A small network was shown many inputs. Here are its activations along a few directions, one row for each input.
In each table, some parts of the input vary, and every possible input appears once, in random order.
Descriptions start from the smaller parts, as in this example, which fits no table here: one of 3 separate values, together with either a single point or one of 9 places around a ring or (one of 4 places along a line, together with one of 8 places around a ring).
Shared parts are said once, and a part with two or three values counts as separate values.
(in the rows, 128 means zero)

Other details of the inputs shift rows strongly along two fixed directions, in all tables alike. That doesn't count.

A family of inputs:
row 1: [129 124 163 136 115 138 109 151 177  88 122]
row 2: [132 104 176 121 100 143  94 138 154  93 112]
row 3: [130 133 173 157 125 128 117 166 131  72 108]
row 4: [ 99 143  96 118 156 113 128 110 118 148 132]
row 5: [138 116 162 162  77 149 132 168 141  91  90]
row 6: [152 158  87 125 124  88 151  59 107 166 136]
row 7: [141 118 165 128 113 181 140 180 150  98 129]
row 8: [112 116 160 148 132 136  94 169 171  92 123]
row 9: [128 133 116 104 158 120 135 113  91 163 148]
row 10: [132 124 139 119 161 123 113 142 120 106 139]
row 11: [126  96  97 134 117 112 130  98 131 164 140]
row 12: [108 125  82 138 136 104 129 113 110 140 144]
row 13: [136 165 140 130  88 165 173 158  99 109  96]
row 14: [111 127  63 134 111  90 149  72  81 186 125]
row 15: [132 128 175 102 123 173 115 159 147 102 128]
row 16: [133 111 168 133 142 123  93 162 135  74 133]
row 17: [120 104 156 137 138 176 120 194 144 110 138]
row 18: [149 119 192 138  93 133 112 158 120  73  93]
row 19: [113 158  36 122 142  96 170  71  84 187 140]
row 20: [112 164 100 131 115  99 139  97 113 140 112]
row 21: [140 144 174 130 109 161 131 167 174  74 104]
row 22: [125 133 117 134 161 126 145 123 112 180 142]
row 23: [124 115 176 119  94 135  97 151 135  83  99]
row 24: [153 168 145 122  78 132 140 115 144  93  98]
row 25: [149 124 152 122 116 167 125 164 151  69 129]
row 26: [ 86  60  97  91 228 117  53 116 161 160 209]
row 27: [165 170 121 123 117 124 166  96 116 127 111]
row 28: [132 150  83 151 107 110 156 109 124 147 123]
row 29: [127 139  75 107 138 116 143 106 102 141 144]
row 30: [ 86  37 116 146 213  91  56 125 141 184 187]
row 31: [147 170 114 148  93 144 175 141 129 113  97]
row 32: [146 122 114 127 118  98 133  71 107 163 125]
row 33: [126 166  98  99 125 113 143  99 110 138 120]
row 34: [147 157  86 141 125  86 163  66 120 175 131]
row 35: [124 124  59 111 109  86 143  63  80 185 134]
row 36: [138 122 180 139  79 144 122 144 162  94  89]
row 37: [130 130 179 118 118 173 129 170 160 105 118]
row 38: [131 110 119 131 142 145 128 147 157 114 148]
row 39: [ 75  66 127 113 214 139  68 159 155 172 187]
row 40: [117  75 107 118 164 123  83 129 151 123 183]
row 41: [134 150  94  99 115 137 160 115  85 154 134]
row 42: [ 98  46 115  97 207 153  69 149 142 153 213]
row 43: [110 134 132 133 101 112 124 113 113 134  96]
row 44: [ 87  46 100 112 201 110  49 148 141 126 206]
row 45: [153 170 139 165  98 115 160 126 127 117  93]
row 46: [166 167 153 117 103 151 167 121 108 127 109]
row 47: [144 122  94 122  93 114 141  77 109 156 125]
row 48: [115 105 171 147 109 137  98 159 157 108 103]
row 49: [141 154 125 150 140 122 153 128 127 135 114]
row 50: [157 148 158 144 124 142 151 144 149  98 109]
row 51: [124 128 179 135 143 157 127 178 116 101 120]
row 52: [141 151 151 155  86 113 151 118  97 118  79]
row 53: [140 142  81 137 107 110 158  91 133 150 135]
row 54: [133 152 150 119  97 125 119 140 134  82 105]
row 55: [132 176 126  94 100 139 159 115  98 142 106]
row 56: [145 136  98 140 112  87 158  60 110 189 118]
row 57: [147 145 140 129 131 141 160 124 124 151 126]
row 58: [113 121 159 137 148 151 104 177 169  95 123]
row 59: [115 176 108 111 114 130 167 105  93 166 106]
row 60: [ 82  64 123 130 237 113  65 151 135 137 190]
Each input here is: one of 3 separate values, together with one of 4 places along a line, together with one of 5 places around a ring.
The inputs of row 20 and row 59 match in every part but the place on the line of 4. If row 40 is changed in the same way as row 20 into row 59, which row does it become?
> row 42
Change only the place on the ring of 5 in row 12. List by row number the other rows that result.
> row 28, row 40, row 44, row 53
Change only the place on the line of 4 in row 7. List by row number the other rows that result.
> row 11, row 38, row 53
Change only the choice among 3 separate values in row 55. List by row number the other rows that result.
> row 9, row 41
Change only the choice among 3 separate values in row 13. List by row number the other rows that result.
> row 51, row 59

A family of inputs:
row 61: [111  95  39 128 172  81 127  54 127 237 190]
row 62: [105 149 100 144 124 126 163 127  90 170 108]
row 63: [129 102 140 128 146  94  93 102 131 129 136]
row 64: [154 160 208 152  49 193 169 208 115  43  54]
row 65: [101  58 132 112 194 105  65 116 129 173 185]
row 66: [116  66 164  97 153 190  78 184 182  96 168]
row 67: [183 156 202 165  35 163 149 166 177  20  63]
row 68: [123 143  88 132 144  78 147  61  92 218 133]
row 69: [152 155 220  98 110 190 109 201 153  16 103]
row 70: [160 191 142 114 116 137 169 123 105 108 105]
row 71: [113 110 195 172 101 150 102 210 141  65  91]
row 72: [104  88  84  83 204 137  78 129 166 141 210]
row 73: [156 203  78 174  65  86 199  52 127 161  77]
row 74: [190 213 144 147  30 173 232 129 121 114  54]
row 75: [108  84  96 122 220 131  94 149 165 142 204]
row 76: [ 88 101  81 129 173 116 126 119  92 194 156]
row 77: [116 142  75 109 202  93 135  80  97 193 173]
row 78: [ 77  36 162  90 178 175  42 196 145  94 179]
row 79: [106  51 104 124 182 118  77 121 163 169 199]
row 80: [157 141 233 170  85 142 117 183 159  31  63]
row 81: [150 146 208 166  87 200 156 219 176  60  78]
row 82: [141 134 206 122  64 199 135 209 125  38  80]
row 83: [114 130  47  99 109  69 123  43  94 171 131]
row 84: [163 214 144 166  58  92 193  83 109 123  41]
row 85: [134  82 191 116 129 202  99 206 183  68 141]
row 86: [155 160 160 139  87 122 156 115 108 135  90]
row 87: [ 90  48 194 130 217 162  57 202 156 120 170]
row 88: [166 186 111 112  98 154 173 126 139 102 116]
row 89: [ 80 102  32 150 180  43 106  56  99 214 155]
row 90: [ 80  27 166 100 162 148  23 190 155  85 176]
row 91: [143 150 123 157  74 101 147 112 107 100  80]
row 92: [108 129  26 122 211  89 143  76 128 218 197]
row 93: [135 134  58 110 138 124 172  71 114 212 154]
row 94: [118  62 186 117 161 124  48 155 164  77 147]
row 95: [176 159 205 127  19 189 148 176 173  35  71]
row 96: [107  30 166 119 172 156  43 182 196  98 191]
row 97: [ 83  49 102 105 172 109  59 126 119 158 185]
row 98: [114 100 109  97 156  98 101  80 111 187 163]
row 99: [ 91  23 163 138 178 121  24 183 160  69 165]
row 100: [163 247 133 144  87 123 219 112  94 123  61]
row 101: [102 105  63  74 167  77 102  36  98 231 181]
row 102: [108  73 188  86 168 176  66 174 147 104 160]
row 103: [171 239 105 155  74 135 230 118 126 120  72]
row 104: [187 190 188 141  66 192 175 196 163  23  79]
row 105: [143 172 167 156  89 120 159 128 117 133  74]
row 106: [142 116 217 121 121 185 117 192 137  77 107]
row 107: [109  99  30  96 156  70 105  28 142 204 184]
row 108: [135 231  67 146  93 101 219  92  70 153  82]
row 109: [136 139 125 133  77 122 143 124  97 125 101]
row 110: [104  36 192 141 199 118  30 174 173  85 164]
row 111: [137  77 192 167 126 151  79 186 200  44 129]
row 112: [146 195  80 118  62 125 215  79  57 174  84]
row 113: [144 226  67 139  90 103 219  88  66 151  87]
row 114: [139 148 204 142 150 163 122 203 147  54 111]
row 115: [160 205 106  96  73 129 207  62  71 182  87]
row 116: [102 109  66 104 200  95 132  62  85 248 178]
row 117: [152 222  65 117  80 110 213  79  63 144  94]
row 118: [105 124 130 131 174 125 133 128 114 183 135]
row 119: [ 98  56 105 145 192 113  81 129 167 176 192]
row 120: [122 167  81  87 118 126 144 106  94 125 135]
row 121: [ 99 122  65  93 175 110 113 108  98 153 177]
row 122: [144 149 119 129  63 106 140 104 109  95  84]
row 123: [107  54  96 120 178 101  63 101 174 143 191]
row 124: [142 196  82 152  55  93 200  75  68 175  73]
row 125: [156 158 126 172  81 115 157 106 154 110  91]
row 126: [ 96  94  76 150 160  69  99  92 111 164 144]
row 127: [124 133 102 141 100 105 142 107  90 157 116]
row 128: [101  92 115  87 223 123  73 127 129 146 200]
row 129: [131  83 215 110 123 144  56 173 173  39 119]
row 130: [127 139  59 130 148 118 177  80 118 220 147]
row 131: [121  85 200 172 131 165  90 211 198  72 127]
row 132: [162 229 106 138  63 128 218 117  75 104  69]
What do these inputs look like to the network?
> one of 3 separate values, together with one of 4 places along a line, together with one of 6 places along a line
The inputs of row 118 and row 84 match in every part but the place on the line of 4. If row 82 is changed in the same way as row 118 into row 84, which row does it become?
> row 122
The inputs of row 110 and row 86 match in every part but the place on the line of 4. If row 99 is changed in the same way as row 110 into row 86, which row does it become?
> row 109
A walk changes only the place on the line of 4. It starts at row 88 and steps to row 85. List the rest of the walk in order.
> row 96, row 123
A walk changes only the place on the line of 4. It starts at row 63 and steps to row 65. List the rest of the walk in order.
> row 106, row 70
A walk changes only the place on the line of 6. It starts at row 69 and steps to row 128. List the rest of the walk in order.
> row 70, row 77, row 114, row 100
